Each row below holds a small network's activations on one input, seen along a few directions.
Each table varies a few parts of the input and shows all the possible inputs, shuffled.
Descriptions start from the smaller parts, as in this example, which fits no table here: one of 6 places along a line, together with either a single point or (one of 2 separate values, together with one of 5 places around a ring) or one of 11 places around a ring.
Shared parts are said once, and a part with two or three values counts as separate values.
In the rows, 128 means zero.

Other details of the inputs vary at random and push rows far along two fixed directions, the same in every table; ignore that.

Table:
x1: [120 146 138 144 125 131  88 144 141  94  99 140]
x2: [126 119 139 107 140 129 170 132 123 162 182 132]
x3: [140 126 152 129 119 134 107 145 141  79 143 102]
x4: [135 130 167 125 125 124  91 140 151 101 135  99]
x5: [159 118 135 129 119 122 148  93 110 106 148  69]
x6: [ 93 153  85 188 138 123  74 167 125  98  42 165]
x7: [148 118 162 106 129 145 134 142 145 124 193  78]
x8: [169  96 157  95 126 141 123 147 130 143 188  79]
x9: [143 121 159 128 111 134 100 137 154 112 139 104]
x10: [147 120 141  91 136 132 164 132 132 162 196 110]
x11: [107 138  92 172 138 134  66 165 121  96  53 149]
x12: [ 72 155  87 132 134 126 168  94 124 174  98 218]
x13: [128 118 167 150 117 132  89 164 130  53 128 104]
x14: [136 113 194 117 120 130 109 141 146 105 168  84]
x15: [ 74 151  93 177 149 125 113 150 115 114  69 186]
x16: [110 126  71 105 129 137 180  79 130 187 124 176]
x17: [141 120 118 100 130 118 179 114 129 189 153 146]
x18: [167 103 154 118 118 127  98 162 122 115 126 102]
x19: [117 144 106 136 140 111 135 142 115 142  93 172]
x20: [130 123 107 104 137 125 170 121 129 188 162 142]
x21: [ 92 141  64 125 133 126 180  86 132 181 105 192]
x22: [125 136 146 158 119 117  62 153 146  93  83 116]
x23: [153 136 139 141 122 121 123 111 103  72 130  77]
x24: [143 113 136  83 114 151 152  95 146 176 170 120]
x25: [124 123 135 116 133 119 171 129 117 162 145 154]
x26: [157 121 123 145 123 127 109 105  97  83 103  83]
x27: [108 137 107 144 131 124  83 126 134 131  64 158]
x28: [119 137 110 119 128 120 199  69  94 141 144 125]
Each input here is: one of 4 places along a line, together with either a single point or one of 6 places along a line.
The inputs of x18 and x17 match in every part but the place on the line of 4. If x11 is changed in the same way as x18 into x17, which row does it become?
> x6
Change only the place on the line of 4 in x24. List by row number the other rows that result.
> x1, x9, x12

Table:
x29: [ 95 152  83 139 141 104 173 116 108 159  92 200]
x30: [129 130  75 114 130 142 129 106 136 181 104 154]
x31: [ 73 148  95 140 127 136 159  75 141 144 103 175]
x32: [179 100 182  89 107 148 102 133 168 132 179  67]
x33: [139 133  97 143 139 123 139 141  94 120 112 131]
x34: [ 95 140  83  92 160 128 245  78 123 233 196 172]
x35: [115 133 169 161 116 137 101 131 129  42 125  92]
x36: [101 147  87 153 126 106 113 105 126 132  48 183]
x37: [133 130  78 148 127 127 104 110 112 124  71 133]
x38: [154 107 138 138 129 142  68 186 129 105 119  91]
x39: [129 134 105 146 121 120 108 111 127 125  74 142]
x40: [131 142 146 158 127 127  97 127 120  54 119  71]
x41: [153 120 127 157 112 128  63 138 123  77  86  92]
x42: [ 69 153  94 136 125 144 139 101 157 158 100 198]
x43: [111 124 173 159 130 135 102 185 134  62 152 118]
x44: [127 139  91 152 126 119 120 107  97 107  78 131]
x45: [112 126 115 130 135 135 105 151 132 134  99 161]
x46: [ 64 172  38 129 147 130 169  69 144 208  80 219]
x47: [ 94 143 113 139 148 104 155 140 111 162 112 192]
x48: [150 110 145 134 124 137  70 179 137 104 123  96]
x49: [171  93 225  75 115 136 129 154 161 147 226  63]
x50: [139 133 177 146 129 106 105 169 112  80 125 113]
x51: [130 135 117 142 135 116 142 137 108 121 110 146]
x52: [119 128 113 145 134 128  96 160 134 136  84 160]
x53: [156 117 139 131 111 142  57 153 149  99 111  92]
x54: [122 136 124 140 122 109 133 109 113 114  95 137]
x55: [121 136 128  89 127 118 216  59 115 197 165 147]
x56: [ 75 140 122 153 134 140 110 152 147 119 104 178]
x57: [163 109 113  87 124 138 197  70 106 171 183  85]
x58: [162  97 178  76 127 125 186 135 138 171 232  91]
x59: [131 143 152 161 136 124  98 166 119  54 132  86]
x60: [112 133 128 131 140 135 114 145 148 134 140 126]
x61: [145 111 175 127 122 126  71 186 152 102 129 104]
x62: [181  96 192  85 119 141 156 134 123 104 228  52]
x63: [ 96 145  69 120 133 133 133  94 138 174  76 203]
x64: [131 136 102 140 134 121 139 136 102 118 115 136]
x65: [178  89 151  80 132 143 180 138 118 174 231  71]
x66: [108 145 106 144 133 127 120  95 136 115 108 119]
x67: [163 105 190  74 111 129 174  82 148 169 211  77]
x68: [147 118 162  54 116 135 179  82 167 215 205 123]
x69: [145 124 150 145 118 128  93 130 106  58 107  93]
x70: [ 82 155 120 166 138 127 139 140 118  88 110 170]
x71: [141 116 155 146 131 127  85 184 114  71 127 111]
x72: [152 113 143 144 130 125  92 183 115  90 135  96]
x73: [124 138 134 147 115 118  55 158 154 100  65 145]
x74: [130 124 128 146 137 117 116 167 115 117 116 140]
x75: [155 113 132  76 118 131 218  57 121 193 192 105]
x76: [115 132  92 118 126 130 151  78 122 153 106 158]
The inputs of x32 and x51 match in every part but one. If x53 is changed in the same way as x32 into x51, which row does it become?
> x64
Describe the family of inputs behind these rows.
> one of 6 places around a ring, together with either one of 2 separate values or one of 6 places along a line
List by row number the other rows that have the place on the ring of 6 in common with x54.
> x35, x40, x44, x55, x57, x69, x75
Change only the place on the ring of 6 in x54. List by row number the other rows that result.
> x29, x36, x58, x61, x73
Change only the place on the line of 6 in x45. List by row number the other rows that result.
> x38, x48, x49, x52, x61
Change only the choice among 2 separate values in x66. List by row number the other rows that result.
> x31
Change only the choice among 2 separate values in x60. List by row number the other rows that result.
> x56

Table:
x77: [ 94 153  75 142 135 128 109 108 144 157  65 185]
x78: [127 103 157  87 116 155 133 134 165 165 173 141]
x79: [146 119 128 116 128 132 178  98 105 126 171  91]
x80: [160 115 123 105 135 130 162 140 105 139 173 109]
x81: [151 110 122 101 119 145 135  92 141 156 155  92]
x82: [156 114 137 104 114 128 165  81 114 136 153  95]
x83: [ 93 151  60 163 144 123 145 104  95 125  72 170]
x84: [ 99 154  84 159 128 106 129  95 101 121  46 182]
x85: [140 126 157  97 118 127 149  97 147 152 161 113]
x86: [127 132 159 109 130 125 171 111 132 137 181 113]
x87: [147 116 127  94 117 147 135  97 155 166 165  97]
x88: [170 114 164 176 107 126  25 169 112   9  73  53]
x89: [109 141  58 146 130 127 131  85 110 146  60 167]
x90: [112 109 158  99 127 154 155 147 151 150 192 143]
x91: [144 107 150  90 125 131 137 141 154 179 166 125]
x92: [140 108 154  91 118 139 137 138 161 172 171 135]
x93: [124 131 149 108 131 133 159 119 146 143 176 114]
x94: [132 124 129 107 131 144 155 113 141 148 182  98]
x95: [ 78 162  74 157 148 125 127 125 129 139  78 188]
x96: [136 114 169 129 134 127 105 188 138 111 158 109]
x97: [155 125 190 169 108 114  26 173 129  14  84  72]
x98: [ 93 157  76 170 141 108 156 105  82 108  67 176]
x99: [149 120 188 169 137 113  40 234 123  58 115  86]
x100: [ 79 165  89 171 143 102 140 117 100 108  62 192]
x101: [136 125 150 115 125 121 184  98 107 122 176 104]
x102: [ 77 148  93 154 145 122 132 158 128 147  89 214]
x103: [ 90 158  85 144 133 120 114 110 143 151  58 191]
x104: [175 106 122  92 122 132 143 127 118 154 154 108]
x105: [153 110 152  94 132 122 136 145 141 190 163 118]
x106: [147 122 161 181 124 134  29 190 123  14 100  58]
Describe the family of inputs behind these rows.
> one of 2 separate values, together with either a single point or one of 4 places along a line or one of 10 places around a ring
The inputs of x98 and x82 match in every part but the choice among 2 separate values. If x96 is changed in the same way as x98 into x82, which row does it become?
> x91
A walk changes only the place on the ring of 10. It starts at x100 and steps to x86. List the rest of the walk in order.
> x93, x95, x94, x106, x83, x79, x98, x101

Table:
x107: [136 131 129 128 119 136 132  90 132 110 136  90]
x108: [138 115 123 126 131 142 130 136 122 126 148 104]
x109: [108 139 136 155 131 113 116 149 113  90  93 155]
x110: [ 95 141 128 156 134 126 113 149 126  94 104 157]
x111: [126 135 109 157 138 113 112 147 102 104  93 133]
x112: [151 113 174 112 119 130 143 134 125 109 176  94]
x113: [126 124 123 139 118 124  97 130 126 121  79 151]
x114: [113 142 130 151 133 109 107 151 129 122  90 152]
x115: [136 121 110 123 132 128 155 121 106 147 134 127]
x116: [155 114 159 104 125 142 119 140 150 131 175  86]
x117: [130 135 111 141 127 119 103 143 120 116  85 147]
x118: [128 132 116 143 123 118  99 132 123 117  82 147]
x119: [115 136 103 157 141 126 108 148 116 107 101 133]
x120: [139 115 168 114 120 143 135 136 138 109 184  94]
x121: [121 137 119 153 130 119 115 146 110  97  95 146]
x122: [165 114 165 105 123 128 125 139 136 129 168  88]
x123: [156 106 157 103 113 144 114 127 151 128 168  86]
x124: [105 143  95  97 143 115 203  79 126 222 144 177]
x125: [113 146  81 104 131 120 212  33 113 189 132 150]
x126: [105 124  85  91 126 143 183  70 143 217 133 182]
x127: [157 109 152 101 119 146 118 138 149 126 172  86]
x128: [106 144 120 148 137 123  98 145 137 125  98 144]
x129: [103 143 123 152 135 123 101 152 142 124  98 152]
x130: [145 113 157 112 122 144 135 138 137 112 184  90]
Describe the family of inputs behind these rows.
> one of 2 separate values, together with either a single point or one of 5 places along a line or one of 6 places along a line
The inputs of x121 and x130 match in every part but the choice among 2 separate values. If x113 is changed in the same way as x121 into x130, which row does it become?
> x126
Change only the place on the line of 5 in x112. List by row number the other rows that result.
> x109, x111, x115, x121
Change only the place on the line of 6 in x118. List by row number the other rows that result.
> x113, x114, x117, x122, x124

Table:
x131: [175 100 216 111 105 140  99 146 139  64 197  39]
x132: [108 138 123 123 127 130 156 102 130 139 137 136]
x133: [100 133  92 121 133 140 139 130 141 185 110 187]
x134: [136 127 120 122 127 132 136 102 124 137 118 120]
x135: [187  85 241 100 109 141  70 191 167  74 221  21]
x136: [100 150  90 146 137 128  99 157 137 143  74 188]
x137: [123 142 143 188 120 112  47 174 120  25  51 131]
x138: [134 127 137 101 133 132 133 143 150 157 160 132]
x139: [128 142 117 166 124 119  76 135 122  88  75 117]
x140: [107 142  76 121 134 123 171  76 120 182 104 160]
x141: [168 101 147  63 116 137 193  67 130 186 213  84]
x142: [170 113 160 126 110 124  98 135 127  87 130  78]
x143: [106 141 108 116 144 103 188 115 113 199 129 183]
x144: [133 117 145  78 125 143 203  74 138 176 204 114]
x145: [ 97 147  70 158 146 122 136 122 100 126  69 178]
x146: [144  92 166  55 125 145 197 103 160 211 242 106]
x147: [125 132  93 123 134 122 171 107 107 150 122 154]
x148: [ 81 165  87 173 140 118 114 120 121 110  59 182]
x149: [170 109 184 164 114 129  41 194 110  14 125  50]
x150: [108 120 109 103 133 138 169 114 144 203 144 175]
x151: [125 134 124 169 131 123  80 166 110  64  89 108]
x152: [ 93 159  68 190 148 115  97 143 102  95  45 173]
Describe the family of inputs behind these rows.
> either a single point or one of 6 places around a ring or (one of 3 separate values, together with one of 5 places along a line)
A walk changes only the place on the line of 5. It starts at x152 and steps to x151. List the rest of the walk in order.
> x145, x149, x147
